These are the activations of a small neural network, seen along a few directions. Each row is one input.
In each table, some parts of the input vary, and every possible input appears once, in random order.
A made-up example of a description, with smaller parts first: one of 2 separate values, together with either a single point or one of 11 places around a ring or (one of 5 places around a ring, together with one of 6 places along a line).
Shared parts are said once, and a part with two or three values counts as separate values.
(in the rows, 128 means zero)

Other details of the inputs shift rows strongly along three fixed directions, in all tables alike. That doesn't count.

Table:
R1: [134 213  87 130 117 144 124 146 119 126 149]
R2: [209 129  61 161 186 186  87 199  17  71 122]
R3: [230  57 106 127 129  95 106 153  52 162  17]
R4: [145  65 155 105 143 100 138 143 106 139  50]
R5: [177 126  83 146 106 138 109 130  95 132 128]
R6: [102 152 127 125 102 130 133 106 155 125 157]
R7: [103 156 131 124  95 125 137 103 162 143 157]
R8: [116 172 127 127 105 118 133 112 157 148 140]
R9: [111 184 114 126 121 137 136 126 141 128 161]
R10: [120  95 167 111  94  81 141  90 166 181  90]
R11: [160 184  93 120 109 124 124 143 114 150 102]
R12: [ 81  42 199 109 154 111 149 116 158 116 112]
R13: [122  57 180 107 175 102 136 151 116 127  64]
R14: [ 74  42 200 110 158 120 149 120 157 105 126]
R15: [119 186 113 129 110 131 131 126 146 137 150]
R16: [ 88 151 148 124 118 120 141 100 171 137 162]
R17: [156 220  60 129 105 157 119 154  95 113 145]
R18: [142 116 108 167 119 146 106 102 125 128 171]
R19: [152 115 111 164 110 134 105  96 125 144 157]
R20: [ 46 114 164 130 202 186 140 159 143  25 211]
R21: [ 81  55 145 150 184 188 122 139 120  27 212]
R22: [157 134 108 116 187 155 121 199  66  79  88]
R23: [143  69 163 105 166 106 130 155 107 129  54]
R24: [ 99 151 129 125  97 128 137 103 160 132 159]
R25: [164 135 135 113  91  71 136 114 139 206  47]
R26: [141 217  83 130 111 137 124 143 120 137 138]
R27: [110 113 163 114  87  82 142  83 183 187 103]
R28: [140 105 113 147  96 128 118  95 138 138 151]
R29: [144 183 109 121  99 106 135 118 135 171 110]
R30: [126  98 125 165 123 147 111  95 137 124 180]
R31: [117 116 138 117 188 150 129 180  95  82 121]
R32: [ 85 145 151 122 112 114 145  95 176 147 160]
Description of these inputs: one of 4 places along a line, together with either one of 2 separate values or one of 6 places along a line.
The inputs of R10 and R7 match in every part but the place on the line of 4. If R8 is changed in the same way as R10 into R7, which row does it become? -> R15

Table:
R33: [171 116 104 122  71  86 134  88 115 193  83]
R34: [137  44 162 134 178 100 126 118 122 119  79]
R35: [144 104 135 131 146 137 106 148 116 122 105]
R36: [133 110 124  76 130 109 148 173 125 102  69]
R37: [151 109 117 139 152 128 111 130 110 112 105]
R38: [ 98 227 117 127  93 114 148 106 158 168 150]
R39: [174 140  99 128  79  87 138  89 120 199  97]
R40: [140 102 136 126 159 120 146 134 101 135 125]
R41: [137 138 115 131 131 166 121 174  98 108 154]
R42: [ 94 130 155 143 102 124 111  99 194 158 156]
R43: [ 98 137 148  81 156 117 143 148 121  93 106]
R44: [142  95 133 118 127 143 128 155 100 120 126]
R45: [ 99 141 133 133 118 138 141 105 149 142 189]
R46: [143 131 129 118 133 140 135 166 127 103  86]
R47: [169 132 129 133  99  75 119  89 148 206  74]
R48: [129 143 139 117 144 139 131 152 128 109 100]
R49: [156 187 127 118  93  93 131 109 142 186  71]
R50: [109 177 102 137 110 150 140 103 137 128 206]
R51: [171 149 128 144 111  76 110 122 139 217  61]
R52: [147 115 125 132 153 134 112 136 113 120 110]
R53: [135 153 104 108 135 150 146 190 109 101 102]
R54: [ 51  63 202 133 159 123 161  91 182 121 201]
R55: [149 122 115 133 140 145 106 144 106 109 114]
R56: [123 163 109  84 142 129 138 172 109  88 105]
R57: [138 114 137 139 132 147 101 164 129 114 118]
R58: [133 110 121 135 139 112 147 106 116 135 138]
R59: [118 205  75 147  72 138 135  70 152 143 213]
R60: [145 158 107 140 156 156 103 154 111 106 143]
R61: [ 59  58 177 125 117 143 149  96 167  98 193]
R62: [146 117 111 141 153 135 110 129 107  99 116]
R63: [ 53  95 214 125 166 114 151  98 185 111 143]
R64: [149 119 116 146 166 129 114 135 110 106 116]
R65: [ 82  17 210 128  86  65 135  33 221 181 103]
R66: [139  85 125 124 134 127 134 127  99 121 118]
R67: [ 40 102 185 108 146 143 161 122 179  98 161]
R68: [164 122 103 127  50  93 133  90 123 179 101]
R69: [149  91 123 137 122 134 105 136 112  99 100]
R70: [134 134 113 126 141 157 129 154  96 114 155]
R71: [137 135 115 139 133 167 100 160 116  88 145]
R72: [148 113 112 134 161 127 141 137  88 119 127]
R73: [137 187 126  86  95  66 142 111 133 180  70]
R74: [120 157 130 107 157 135 142 166  98 118  95]
R75: [135 114 144 140 162 129 108 154 126 136 104]
R76: [136  89 132 117 140 133 137 137  97 126 120]
R77: [105 159  96 142  74 154 131  98 145 109 207]
R78: [142 111 137 127 157 129 132 162  97 146 112]
R79: [143 102 128 133 124 143 109 141 116 103 112]
R80: [132 117 142 141 169 131 115 143 127 119 127]
R81: [128 152  92 150 112 168 101 129 122  70 169]
R82: [104 128 139 132 141 157 130 146 130 119 176]
R83: [118 226  96 157  89 126 134 108 151 180 195]
R84: [123 210  63 158 103 175  99 109 135  82 204]
The inputs of R62 and R34 match in every part but one. If R37 is changed in the same way as R62 into R34, which row does it become? -> R64
The inputs of R36 and R43 match in every part but one. If R71 is changed in the same way as R36 into R43, which row does it become? -> R60
What is each input in this table made of? -> one of 4 places along a line, together with either one of 3 separate values or (one of 2 separate values, together with one of 5 places along a line)
Which other rows does R40 become when the choice among 2 separate values takes its other values? List them by row number. -> R47
Which other rows does R38 become when the choice among 3 separate values takes its other values? List them by row number. -> R63, R73
A walk changes only the place on the line of 4. It starts at R79 and steps to R55. List the rest of the walk in order. -> R52, R47

Table:
R85: [118  60 182  98 130  68 147 103 168 164  49]
R86: [ 85 118 150 147 116 144 113  97 172 101 182]
R87: [178 150 114 102 126 105 137 169  92 164  51]
R88: [ 76 172 144 118  98 129 153 109 181 146 179]
R89: [142 217  87 121 108 134 130 148 126 132 139]
R90: [164 146 126 155 130  80 132 118 139 219  76]
R91: [179 192  68 165 126 129 119 119 106 165 165]
R92: [ 84 147 131 132 100 137 135  84 153 141 202]
R93: [ 77 132 179 123 104 104 144  81 185 178 146]
R94: [ 79 150 109 131 103 136 140  84 175  94 202]
R95: [152 118 105 131 154 163 116 195  83  73 117]
R96: [172 104 106 127 172 133 117 152  60  88  82]
R97: [156 193  70 124  89 145 139 131 105 138 150]
R98: [139 124 118 146 147 156 102 139 113  85 126]
R99: [160 156 125 122 117  92 119 122 123 169  71]
R100: [150 180  95 136  88 129 128 101 112 157 145]
R101: [159 122  90 116 148 137 132 163  76  90 105]
R102: [142  99 126 131 187 179 103 200  58  74 124]
R103: [130 172  99 139 100 133 125  99 123 133 166]
R104: [169 112 139 112 146  85 118 130 108 163  28]
R105: [ 99 124 133 135 115 124 130  82 151 117 169]
R106: [143 128  95 113 151 152 138 181  66  94 133]
R107: [130 151 119 173 129 143 110 106 166 152 198]
R108: [102 149 114 135  84 141 125 103 179 120 174]
R109: [ 94  62 155 127 159 152 128 138 149  62 139]
R110: [147 150 115 138 103 142 107 128 122 146 133]
R111: [ 68  43 179 119 180 177 139 170 129  52 170]
R112: [107  78 199 113 116  62 139  83 176 188  74]
R113: [159 197  81 149  92 147  96 133 114 135 147]
R114: [179 129 135 113 148 101 122 159  81 170  36]
R115: [113  45 201  94 111  45 153  92 184 192  43]
R116: [ 79  45 178 124 175 170 138 164 132  55 158]
R117: [ 92  56 157 115 171 148 153 141 118  67 146]
What is each input in this table made of? -> one of 3 separate values, together with either a single point or (one of 2 separate values, together with one of 5 places along a line)
The inputs of R113 and R103 match in every part but the choice among 3 separate values. If R102 is changed in the same way as R113 into R103, which row does it become? -> R92
Which other rows agree with R85 in the choice among 3 separate values? List them by row number. -> R87, R88, R89, R90, R93, R99, R104, R112, R114, R115
Which other rows does R96 become when the choice among 2 separate values takes its other values? List them by row number. -> R94
Which other rows does R102 become when the choice among 2 separate values takes its other values? List them by row number. -> R111
